Each row below holds a small network's activations on one input, seen along a few directions.
Each table varies a few parts of the input and shows all the possible inputs, shuffled.
Descriptions start from the smaller parts, as in this example, which fits no table here: line(6) and (point or ring(11) or (values(2) and ring(8))).
Shared parts are said once, and a part with two or three values counts as separate values.
(in the rows, 128 means zero)

A family of inputs:
x1: [127 143 160 178 104  79 140 122 102 234  94  76  94 122 160 102]
x2: [140  46  77 101 150 117  77  53 159  53 144 202 166 165  90 166]
x3: [ 80 184 188  70  62 185 162 245 153 107 196 114  99 162  51 104]
x4: [138  72 117 100 176 148  99 126 155  26 142 187 164 138 107 176]
x5: [138 197  90 143 135  94 160 170 142 135  86 100  83  90 198  72]
x6: [110 140 127 144 160  93 139 109  96 206  93  74 108 139 148  67]
x7: [179 105 101 111 124 122 123  22 109  50 151 196 169  97  42 152]
x8: [134 102  78 115 134 190 142 149 174  27 154 176 149 127  59 189]
x9: [154 107 101  90  74 156 100  89 144  27 191 158 171 106  77 161]
x10: [131 144 158 195 133 112 155 103  97 252 106 100 143 119 210 121]
x11: [115 125 162 162 150 116 111  69  80 235  93  89 149 141 222 113]
x12: [ 61 156 185 111 146  99 137 247 176 131 108 162  70 184 100 118]
x13: [158 142 119 143 116 154 118 161  77 181 106  30  99  73 201 123]
- What is each input in this table made of? => values(2) or ring(5) or line(6)
- List by row number the other inputs of the same sort as x5. => x1, x6, x10, x11, x13

A family of inputs:
x14: [114 116 126 129 151 102 113 112 121 154 111 132 121 148 146 112]
x15: [117 143 142 122 125 134 136 188 127 139 126 113  95 129 119 124]
x16: [137 102 105 108 146 166 115 100 149  44 155 169 184 121 105 168]
x17: [154 143  97 135 133 118 129 116 115 119 127  94 123 110 153 123]
x18: [102 145 145 123 100 147 137 167 133 150 132 109 109 135 111 121]
x19: [113 147 147 119 116 140 147 176 127 146 134 114 106 125 103 107]
x20: [115 107 136 142 144 102 120 103 125 165 113 134 136 139 127 116]
x21: [109 110 152 142 132 117 115  89 121 170 113 141 145 147 139 131]
x22: [158 135 111 144 121 131 146 103 117 129 129 108 134 106 145 121]
x23: [120 101 133 146 152 100 113 118 128 157 107 134 127 143 145 133]
x24: [149 141 107 147 106 135 133  90 118 136 127 108 139 110 152 138]
x25: [162 132 108 143 131 133 139 117 119 127 116 117 122 107 157 135]
x26: [127 116 123  82 114 134 108 128 161  32 164 207 146 133  51 158]
x27: [115 156 159 110 123 132 140 184 130 125 138 112 105 139 139 105]
- What is each input in this table made of? => values(2) or (values(3) and line(4))
- List by row number the other inputs of the same sort as x17. => x14, x15, x18, x19, x20, x21, x22, x23, x24, x25, x27

A family of inputs:
x28: [142 116  99 130 137 137 133 116 151  71 129 153 143 120 129 157]
x29: [116 143 155 144 137 114 159 164 126 167 119 110 112 124 129  93]
x30: [135 168 132 132 104  98 152 148 122 166 107  93  80 123 139  74]
x31: [114 111 139 108 146 110 112 131 157  85 130 194 142 143 110 131]
x32: [112 105 160 175 158  85 115  73  90 249  70 102 117 146 193 108]
x33: [170 122  89 117 153 135 124  87 123  64 137 148 148 109 127 139]
x34: [100 117 141 103 114 119 104 112 138 110 151 172 148 148  90 133]
x35: [110 110 126 107 156 122 108 163 154  91 128 146 124 149 107 142]
x36: [154 118  83 121 120 138 117  79 121  94 155 135 161 109 106 144]
x37: [141 171 122 140 115 111 141 148 107 176 104  72  87 106 170 106]
x38: [139 131 142 116  93 157 130 122 122 121 151 141 132 125  95 149]
x39: [114 133 157 140 134 152 158 152 123 167 121  89 128 130 149 105]
x40: [100 115 124 104 123 134 100 147 131 116 153 128 126 157  91 141]
x41: [135 123  96 127 109 148 122 102 135  99 148 134 151 127 107 155]
x42: [120 153 143 155 135 146 129 157 107 175 111  64 119 115 193 117]
x43: [146 113 141 128 116 142 144 146 143  97 132 167 130 116 112 153]
- What is each input in this table made of? => point or ring(5) or (values(2) and line(5))
- Which other rows does x41 become when the line(5) part takes its other values? List them by row number. => x34, x36, x38, x40

A family of inputs:
x44: [110 101 145 101 140 151 117 165 147  77 153 173 136 145  79 153]
x45: [114 108 126 147 155 100 117 103 133 140 109 144 145 127 147 125]
x46: [143 132 144 155 110 135 151 125 112 193 124  78 122 127 151 121]
x47: [121 134 144 120 113 123 129 133 132 121 131 135 113 142 109 120]
x48: [122 149 128 137 126 132 133 126 101 180 121  84 118 125 154 110]
x49: [119 149 137 108 130 138 151 181 139 106 136 134 105 123 100 105]
x50: [120 147 136 104 127 136 134 179 152  95 135 139 119 140 105 120]
x51: [114 120 135 135 123 110 116 105 127 151 134 141 141 133 115 128]
x52: [131 134 119 150 155 117 131 130 107 169 106  85 120 123 183 108]
x53: [178 134  63 130 114 149 123  51 110  92 148 139 165 103 132 162]
x54: [129 149 135 140 100 146 157 195 147 137 127  86 106 121 131 123]
x55: [111  81 120 132 166 115  99  91 140 132 106 163 160 151 137 152]
x56: [130 156 136 122 115 126 135 192 145 114 123 128  96 111 124 126]
x57: [116 154 123 125 111 130 130 157 122 150 128  83 105 127 139 114]
x58: [111 111 145 131 131 122 112  94 118 137 130 151 144 140 110 135]
x59: [127 124 124 136 152 109 133 111 119 155 104 128 132 126 167  96]
x60: [119 143 134 109 114 127 136 138 129 132 135 124 111 136 119 102]
x61: [118  95 128 142 162  99 110  96 134 125 107 148 144 143 137 141]
x62: [130 126 136 132 122 110 124 108 123 154 121 128 125 140 117 117]
x63: [109 170 123 118 122 151 138 196 136 125 128  92 106 115 137 112]
x64: [107 127 145 120 117 124 126 128 135 116 148 147 127 137 105 131]
x65: [168 137  76 115 107 163 122  77 118  56 161 138 158  93 117 154]
x66: [131 113 130 146 154 101 124 106 130 141  98 131 128 136 150 114]
x67: [114 129 137 112 131 127 131 180 155  89 152 150 124 133  91 137]
x68: [114  89 134 113 121 132  98 127 141 103 149 162 134 158  89 156]
x69: [143 128 134 150 149 109 130 118 111 162  93 124 119 118 179 118]
x70: [109 117 151 113 125 130 118 121 129 103 146 153 130 148  98 141]
x71: [188 115  59 144 152 141 132  45 127  85 115 139 154  99 159 163]
x72: [127 153 140 119 106 123 127 143 126 141 123 123 106 126 145 120]
x73: [106  92 139 127 131 135 100  90 123 140 130 164 153 143 104 145]
x74: [130 130 128 126 120 110 135 115 117 165 124 121 120 130 121 103]
x75: [170 136  84 100 118 171 131 121 134  28 163 135 160  76 104 152]
x76: [132 141 143 144  94 138 153 151 126 163 127  82 111 129 140 123]
x77: [113 123 149 102 141 138 128 168 144  76 152 158 130 141  86 144]
x78: [138 141 141 135 119 115 130 117 107 173 114 119 115 121 147 120]
x79: [147 122 140 170 137 125 146 127 113 181 110  81 126 121 181 118]
- What is each input in this table made of? => line(4) and (point or line(8))
- Which other rows agree with x70 in the line(4) part? List them by row number. => x47, x57, x60, x64, x65, x68, x72, x76

A family of inputs:
x80: [133 110 122 132 141 122 119  98 129 119 124 145 143 134 128 141]
x81: [125 140 128 113 118 139 131 151 135 105 143 130 125 124 110 129]
x82: [142 117 119 130 125 134 124  94 123 122 136 137 145 128 124 141]
x83: [119 133 128 112 116 141 127 148 136 111 144 129 125 133 104 132]
x84: [128 146 141 168 130  98 143 117 104 221  87  70 103 130 193  89]
x85: [117 129 137 113 124 129 124 144 138 109 136 147 126 133 107 129]
x86: [143 119 110 134 136 126 124 107 128 113 126 136 138 118 131 141]
x87: [107 151 168 160 128 117 155 179 114 224  96  62  91 133 183  84]
x88: [138 117 115 131 139 126 123 105 127 116 122 148 138 121 130 138]
x89: [118 130 134 112 116 134 122 144 136 110 143 139 125 135 104 134]
x90: [136 111 120 129 135 129 117  96 124 122 131 137 144 135 126 142]
x91: [125 135 125 117 124 134 131 155 138 105 136 135 121 121 109 130]
x92: [121 131 134 113 132 132 130 150 138 103 135 142 126 128 113 124]
x93: [140 124 113 129 127 130 122 104 124 113 133 136 142 118 130 139]
- What is each input in this table made of? => values(2) and (point or ring(6))
- Which other rows does x80 become when the ring(6) part takes its other values? List them by row number. => x82, x86, x88, x90, x93
- Which other rows does x83 become when the values(2) part takes its other values? List them by row number. => x82
